Each row below is a small network's average activation on inputs in which a field has the value named, seen along a few directions.
Values that are neighbours, or in one group, have similar rows; names and order tell nothing.
In the rows, 500 means zero.
Random noise pushes rows far along 9 fixed directions. That doesn't count. These rows show it; they differ only by the noise:
[599 592 373 474 494 567 573 563 672 510 659 399 620 444 591 443 436 486
 472 600]
[518 619 599 441 529 459 652 493 397 568 596 296 364 438 600 570 463 623
 418 597]
[542 632 312 446 357 452 528 605 508 465 632 317 401 555 590 664 348 583
 226 658]
[684 613 849 504 696 518 689 518 549 677 490 581 524 537 363 291 542 540
 761 529]
[418 442 169 451 528 535 484 570 682 307 616 443 720 379 581 497 588 338
 439 454]
[486 484 172 458 405 527 562 805 608 299 686 404 609 480 508 673 703 457
 268 407]
[561 456 387 439 470 532 609 448 424 533 603 386 422 541 544 689 638 518
 296 462]
[596 482 431 528 532 497 650 438 542 607 627 440 439 509 584 500 642 482
 461 493]
[551 348 297 647 334 591 508 514 641 696 593 587 341 556 545 637 894 483
 451 374]
[555 522 424 486 497 524 545 382 549 513 617 314 599 537 670 444 233 502
 306 652]
[568 566 186 342 358 610 320 442 622 500 462 580 477 536 405 732 477 434
 444 595]


Values of U:
u3: [577 485 453 727 234 552 354 832 717 460 594 516 653 559 523 340 332 563
 468 539]
u4: [573 490 670 477 508 658 623 639 488 631 556 556 537 463 462 553 699 551
 556 429]
u2: [323 377 725 628 536 247 598 744 310 406 455 527 393 633 380 503 607 557
 383 345]
u1: [395 414 446 580 530 355 560 549 405 314 529 465 520 408 567 425 652 414
 510 341]
u9: [412 354 465 702 467 642 479 476 697 578 593 472 642 432 780 285 464 516
 438 425]
u6: [447 558 278 609 519 331 474 675 531 209 527 486 539 561 534 392 354 502
 383 521]
u5: [765 600 376 533 524 384 670 483 529 538 671 440 496 532 634 309 452 472
 556 580]
u10: [432 371 687 681 532 589 553 354 446 736 475 560 257 298 665 474 808 576
 693 332]
u7: [625 456 772 638 533 612 586 549 526 537 573 446 774 526 547 212 407 567
 608 458]
u8: [610 396 212 428 469 490 542 377 476 450 591 565 659 617 436 607 565 298
 386 415]
The values of U form 3 separate groups.
- List the group mates of u1, in the order listed. => u3, u5, u7
- List the group mates of u10, in the order listed. => u9, u6

Values of M:
m2: [460 281 401 447 496 709 427 347 463 483 444 473 599 461 584 632 585 498
 355 365]
m4: [524 616 368 395 513 555 436 511 533 346 516 466 585 380 483 521 432 478
 586 526]
m3: [564 392 798 525 612 545 729 447 262 555 603 344 563 458 558 502 680 565
 501 375]
m8: [357 594 134 657 416 442 386 709 817 326 664 410 681 246 790 251 366 414
 626 584]
m10: [447 603 572 496 453 639 422 642 661 505 506 545 563 445 482 437 401 557
 559 582]
m5: [390 727 625 328 634 403 539 453 325 345 416 328 408 322 556 543 232 600
 505 645]
m7: [392 465 398 457 536 297 554 594 324 378 453 524 368 442 388 664 829 432
 577 338]
m1: [571 517 692 481 457 522 564 549 504 653 515 488 497 597 404 485 452 590
 468 558]
m6: [669 612 431 256 605 429 617 303 330 558 493 521 295 554 390 729 561 481
 418 554]
m9: [373 344 576 510 466 736 316 323 652 657 430 579 662 376 517 451 561 408
 656 462]
Each value of M is a pair of two hidden parts, and every pair occurs once (2 first parts, 5 second parts).
- Changing only the second part turns m1 into m10. m9 has the same second part as m1; what does that change turn m9 into? => m6
- Changing only the second part turns m7 into m5. m3 has the same second part as m7; what does that change turn m3 into? => m2
